A small network was trained on made-up records. Each row is its average activation on records with the value named, seen along a few directions.
Related values have similar rows: they may be neighbours, one step apart, or belong to one group.
(in the rows, 500 means zero)
Random noise pushes rows far along 6 fixed directions. That doesn't count. These rows show it; they differ only by the noise:
[459 481 389 544 610 545 532 521 509 526 585 391 425 481 582 406 500 452
 606]
[241 313 598 495 600 615 612 463 383 681 597 400 540 468 519 595 498 524
 422]
[693 613 621 421 321 696 746 321 332 646 449 842 475 432 508 616 456 492
 338]
[502 554 604 552 584 429 483 493 453 566 479 722 545 464 512 511 590 411
 464]
[609 559 421 551 618 392 468 591 587 430 508 527 506 427 535 406 572 396
 596]
[470 543 603 485 577 636 636 490 388 722 488 618 525 442 530 514 533 390
 393]
[608 585 429 397 492 296 353 706 586 273 487 586 658 526 450 609 576 594
 621]
[613 523 473 478 525 502 582 536 521 488 504 541 527 409 510 503 523 455
 507]


Field PENA:
mome: [490 748 636 483 369 683 410 447 282 683 432 672 422 741 525 557 459 549
 475]
gapif: [726 467 517 399 567 429 583 570 720 435 394 494 640 289 356 441 579 336
 394]
vud: [602 546 568 352 237 751 699 328 413 685 418 540 427 514 433 515 394 570
 266]
feti: [314 590 544 436 545 469 303 808 424 484 441 436 626 676 525 621 511 619
 555]
dob: [582 585 391 433 503 706 699 543 522 576 489 462 442 431 557 427 427 413
 434]
sis: [548 516 396 460 417 250 355 566 689 191 490 635 574 558 399 536 542 596
 556]
tuv: [609 564 576 651 410 349 334 336 539 431 447 654 441 573 480 390 555 431
 541]
dokis: [648 542 381 415 539 514 497 836 616 384 418 155 593 446 480 550 467 505
 560]
vomus: [580 397 408 542 424 582 740 382 457 458 588 371 419 350 541 479 405 510
 524]
ravu: [404 435 500 510 508 524 535 402 541 554 495 603 469 522 517 553 457 539
 453]
vati: [275 630 545 434 506 605 393 460 271 674 519 742 496 708 571 612 490 541
 513]
bekup: [284 286 569 605 307 443 359 239 404 398 649 361 395 655 471 569 429 736
 580]
mivez: [609 579 408 468 397 353 365 413 633 315 486 601 453 564 466 385 546 532
 582]
nemav: [487 401 617 815 718 318 474 505 589 531 437 345 462 278 521 325 545 283
 421]
guku: [537 683 282 608 564 763 554 438 383 648 574 374 140 636 751 228 360 405
 718]
vas: [686 510 329 594 477 309 299 373 698 262 476 521 383 523 460 261 542 460
 636]
PENA is arranged as a ring.
- Going along PENA from vas by way of its neighbour mivez, in what order are dob, dokis, vati, bekup, nemav met? => dob, vati, dokis, nemav, bekup
- List every value one step from guku, in the order listed. => feti, vomus
- List every value one step from sis, in the order listed. => gapif, ravu

Field KIZA:
pip: [496 370 639 484 526 403 527 658 553 482 351 352 675 369 367 655 555 518
 285]
sulev: [623 605 298 284 588 559 556 770 631 499 504 338 627 473 457 416 552 408
 578]
kimom: [581 633 578 409 365 616 584 513 354 567 449 715 541 523 516 662 435 583
 415]
gad: [723 625 451 343 386 601 654 508 591 496 413 641 518 412 422 492 468 458
 404]
temat: [568 432 490 491 524 400 460 571 536 381 486 553 558 470 491 675 505 583
 536]
vedep: [712 521 312 624 307 451 488 262 616 262 547 406 244 475 568 291 423 539
 644]
buv: [595 561 542 554 484 403 494 591 496 394 495 521 531 454 490 524 520 513
 545]
suke: [472 553 569 429 463 510 524 412 385 547 515 745 521 557 515 594 517 488
 509]
tup: [535 464 548 527 376 467 394 409 475 405 459 518 502 591 455 560 482 587
 496]
geze: [672 597 341 635 497 484 431 513 544 379 560 340 344 514 603 293 456 406
 721]
zar: [431 510 545 461 404 560 523 402 498 509 503 541 479 566 446 520 478 605
 437]
zotag: [523 866 390 238 420 654 353 840 335 569 467 521 592 798 537 655 470 648
 666]
nul: [466 293 532 574 489 456 512 321 570 478 560 355 479 409 470 417 501 503
 459]
gata: [265 550 418 475 525 466 363 457 377 537 580 632 470 680 560 484 519 573
 585]
rabu: [442 345 525 445 566 587 599 512 621 604 508 346 546 419 462 483 475 451
 396]
gisu: [425 454 471 454 503 507 537 559 471 438 513 529 525 499 522 618 457 612
 506]
KIZA is arranged as a ring.
- List every value one step from rabu, in the order listed. => gad, zar
- List every value one step from kimom, in the order listed. => temat, zotag
- List every value one step from gata, in the order listed. => sulev, suke
- How many steps from neighbour to neighbour lead from buv to nul, at the fewest? => 5
